array([[157, 114, 223, 195,  91, 138,  39, 112, 135,  97,  82],
       [100, 145,  25,  41, 152, 114, 214, 151, 114, 163, 164],
       [174,  62, 179, 140,  76,  79,  24, 111, 116, 109, 131],
       [102, 175, 164, 176, 124, 173, 141, 133, 144, 118,  94],
       [133, 151, 201, 185,  99, 157,  82, 118, 140, 109,  85],
       [ 99, 202, 176, 192, 137, 201, 164, 129, 153, 116,  83],
       [143,  63,  46,   9, 128,  46, 116, 140,  88, 154, 196],
       [160,  95, 177, 140,  96, 113,  60, 118, 115, 114, 120],
       [112, 161, 178, 180, 117, 170, 123, 135, 142, 115,  93],
       [122, 175, 239, 237, 110, 186,  90, 120, 162,  94,  62],
       [112, 132,  90,  88, 131, 113, 163, 146, 123, 144, 149]]) | 62

array([[495, 505, 756, 250, 460, 491, 656, 630, 669, 774, 728, 250],
       [643, 477, 621, 563, 436, 803, 659, 633, 522, 611, 402, 647],
       [565, 609, 499, 500, 601, 545, 728, 756, 350, 461, 672, 484],
       [537, 516, 500, 725, 595, 564, 711, 779, 625, 502, 630, 642],
       [544, 446, 823, 508, 490, 325, 577, 571, 542, 760, 562, 350],
       [470, 592, 601, 660, 697, 595, 672, 561, 518, 479, 525, 530],
       [612, 624, 752, 528, 573, 509, 520, 568, 430, 505, 578, 447]]) | 530

array([[ 306,  -36, -227, -916,  462, -880, -808, -151, -909, -184, -237,
        -919,  128,  -71],
       [-554,  302,  421,  410, -189, -454, -450, -758,   24,  -14,  271,
         -92,  -79,  632],
       [-236,  243, -273,  413, -452,  471,  433,  621,  -10,  743, -173,
         565, -452,  342],
       [ -39,   96,  -69, -359,  -20, -407, -466, -271, -274, -102,  -89,
        -328,    8,  130],
       [-237, -179,  212,  338,  164, -241,   -7, -278, -181,  -87,  126,
        -165,  -52,  -28],
       [-106,  203, -350, -208, -473,  162,   -7,  240,  253,   16, -189,
        -233, -296,  283],
       [ 116, -389,  485, -400,   87, -152, -608, -904,  222, -923,   46,
         314,   72, -631],
       [-111, -180,  -99, -182,  -94, -221, -214, -201, -213, -206, -134,
        -195, -122, -166],
       [-104, -127, -174, -137, -101, -173,  -97,  -98, -207,  -83, -129,
        -192,  -47, -117],
       [-103, -134,  100,  270,  178,   -5,  159,   -9,  -32,    4,   74,
         -62,  -64,  -84]]) | -117

array([[547, 542, 670, 563, 367, 723, 631, 750, 306, 604, 402, 575, 360,
        500, 357, 306],
       [687, 783, 628, 311, 509, 230, 803, 539, 387, 489, 285, 618, 773,
        467, 514, 346],
       [707, 794, 612, 283, 538, 213, 806, 568, 392, 543, 294, 634, 790,
        474, 495, 364],
       [592, 528, 524, 378, 581, 539, 600, 783, 263, 604, 486, 671, 394,
        644, 251, 323],
       [681, 763, 529, 488, 655, 225, 917, 580, 426, 549, 376, 746, 739,
        475, 439, 276],
       [527, 650, 610, 478, 447, 647, 584, 829, 177, 460, 303, 624, 296,
        579, 375, 319],
       [625, 729, 456, 472, 708, 251, 927, 562, 455, 589, 345, 811, 743,
        464, 448, 315]]) | 319

array([[5, 5, 6, 7, 3, 5, 5, 4, 5, 7, 4, 4, 6, 5, 5],
       [5, 5, 7, 7, 5, 5, 5, 4, 5, 5, 4, 4, 7, 5, 5],
       [5, 4, 7, 8, 4, 5, 5, 4, 5, 6, 4, 3, 7, 5, 5],
       [5, 5, 7, 8, 3, 5, 5, 4, 5, 7, 4, 4, 7, 5, 5],
       [6, 4, 7, 8, 4, 5, 5, 3, 5, 5, 4, 3, 8, 5, 5],
       [5, 4, 7, 8, 3, 5, 4, 4, 5, 7, 4, 3, 7, 5, 4],
       [5, 5, 6, 8, 2, 5, 4, 4, 4, 8, 4, 4, 6, 5, 4],
       [5, 5, 7, 8, 1, 4, 4, 4, 4, 8, 4, 4, 7, 5, 4],
       [5, 4, 7, 9, 1, 4, 4, 4, 4, 8, 4, 3, 8, 5, 4],
       [5, 5, 7, 8, 3, 5, 5, 4, 5, 6, 4, 4, 7, 5, 5],
       [5, 4, 7, 8, 3, 5, 4, 4, 5, 6, 4, 3, 7, 5, 5],
       [5, 5, 7, 8, 1, 4, 4, 4, 4, 9, 4, 4, 7, 5, 4]]) | 5
